Each row below holds a small network's activations on one input, seen along a few directions.
In each table, some parts of the input vary, and every possible input appears once, in random order.
Descriptions start from the smaller parts, as in this example, which fits no table here: one of 4 places along a line, together with either a single point or one of 9 places around a ring or (one of 2 separate values, together with one of 8 places around a ring).
Shared parts are said once, and a part with two or three values counts as separate values.

Other details of the inputs shift rows strongly along two fixed directions, in all tables alike. That doesn't count.

A family of inputs:
row 1: [ 13   8  17  17  70 -66  -4 -53  20 -15 -71  32  36]
row 2: [-12  12  11 -16   2   9  16  52   1  21 -20 -15  15]
row 3: [ 32  25  40 -10 -20   6   2  16 -31   0   7 -24  -6]
row 4: [ 28  26  38 -23 -23  16  -9  19 -23  -6   0  -1  -5]
row 5: [  7  11  50  16  -5   5  -6  51 -14   4  16 -13   5]
row 6: [  1  20  50 -18 -27  20 -20  25   2  16   7  19  16]
row 7: [-26 -41 -66 -11 -42  49   9 -17  -2  -3  51 -31 -43]
row 8: [-10   9  14 -16  -2  10   8  47   2  20 -22 -16  18]
row 9: [ 13   3  -3 -36  -1 -16 -14  32  -5  24 -14 -17  21]
row 10: [ 27  12  51  -5  -6   0  12  33 -22  -5  15 -28 -17]
row 11: [ 11  13  11 -34   8  10  30  34 -10  16 -19 -29  -6]
row 12: [ -9   5  17 -17  -6  11  -1  41   2  19 -23 -17  19]
row 13: [ 13  23  38  -1 -25  20 -21  38 -11   3   1  14  21]
row 14: [-27 -10 -30  91  17  -2   6 -78  13 -43  28  43 -14]
row 15: [ 16   6  45  15  63 -37   6 -71  15 -27 -80  14  15]
row 16: [ -8 -23 -72  10 -56  28 -21   2 -11  -2  83  20 -29]
row 17: [ -26  -10  -18   38   13    2   11 -105   23  -45   27   55  -40]
row 18: [ 19  18  30 -35 -20  -9 -24  22  -9  26  14  23  12]
row 19: [ 12   6  18 -36   0  12  13  22 -11  13 -21 -32  -2]
row 20: [ -8   2  20 -18 -11  11  -8  37   2  18 -24 -19  21]
row 21: [ 12  21   9  18  83 -69  18 -35  21 -12 -67  35  30]
row 22: [-27 -49 -85 -10 -47  22 -24 -12   2   6  58 -17 -20]
row 23: [ -8 -30 -60  28 -36  13  -6  16  -8  -1  97  -9 -45]
row 24: [ -25  -35  -46   42   28    0   18 -100   24  -41   -3   17  -30]
row 25: [ 12   7  -7 -35   3 -17  -7  38  -5  25 -13 -16  19]
row 26: [-47 -36 -48  60  20   1   5 -79  37 -36  -3  30  -8]
row 27: [ 12  25   5  20  88 -69  26 -29  22 -10 -66  37  28]
row 28: [ 12   9  15 -36   4  11  22  28 -10  14 -20 -30  -3]
row 29: [ 36  23  17  -3 -14 -19 -17  33 -28  20  14  -6  12]
row 30: [-44 -46 -61   8 -56  49 -21  -6  12   1  46 -20 -21]
Each input here is: one of 3 separate values, together with either one of 4 places along a line or one of 6 places along a line.
Question: Changing only the choice among 3 separate values turns row 28 into row 8. The same change can be made to row 17. Which row results?
Answer: row 6
Question: Which other rows does row 20 become when the choice among 3 separate values takes its other values? List them by row number.
Answer: row 7, row 9
Question: A walk changes only the place on the line of 4. It starts at row 5 and steps to row 14. List the rest of the walk in order.
Answer: row 13, row 6
Question: A walk changes only the place on the line of 4. It starts at row 23 and steps to row 29. List the rest of the walk in order.
Answer: row 16, row 18
Question: Which other rows does row 2 become when the choice among 3 separate values takes its other values? List them by row number.
Answer: row 11, row 27
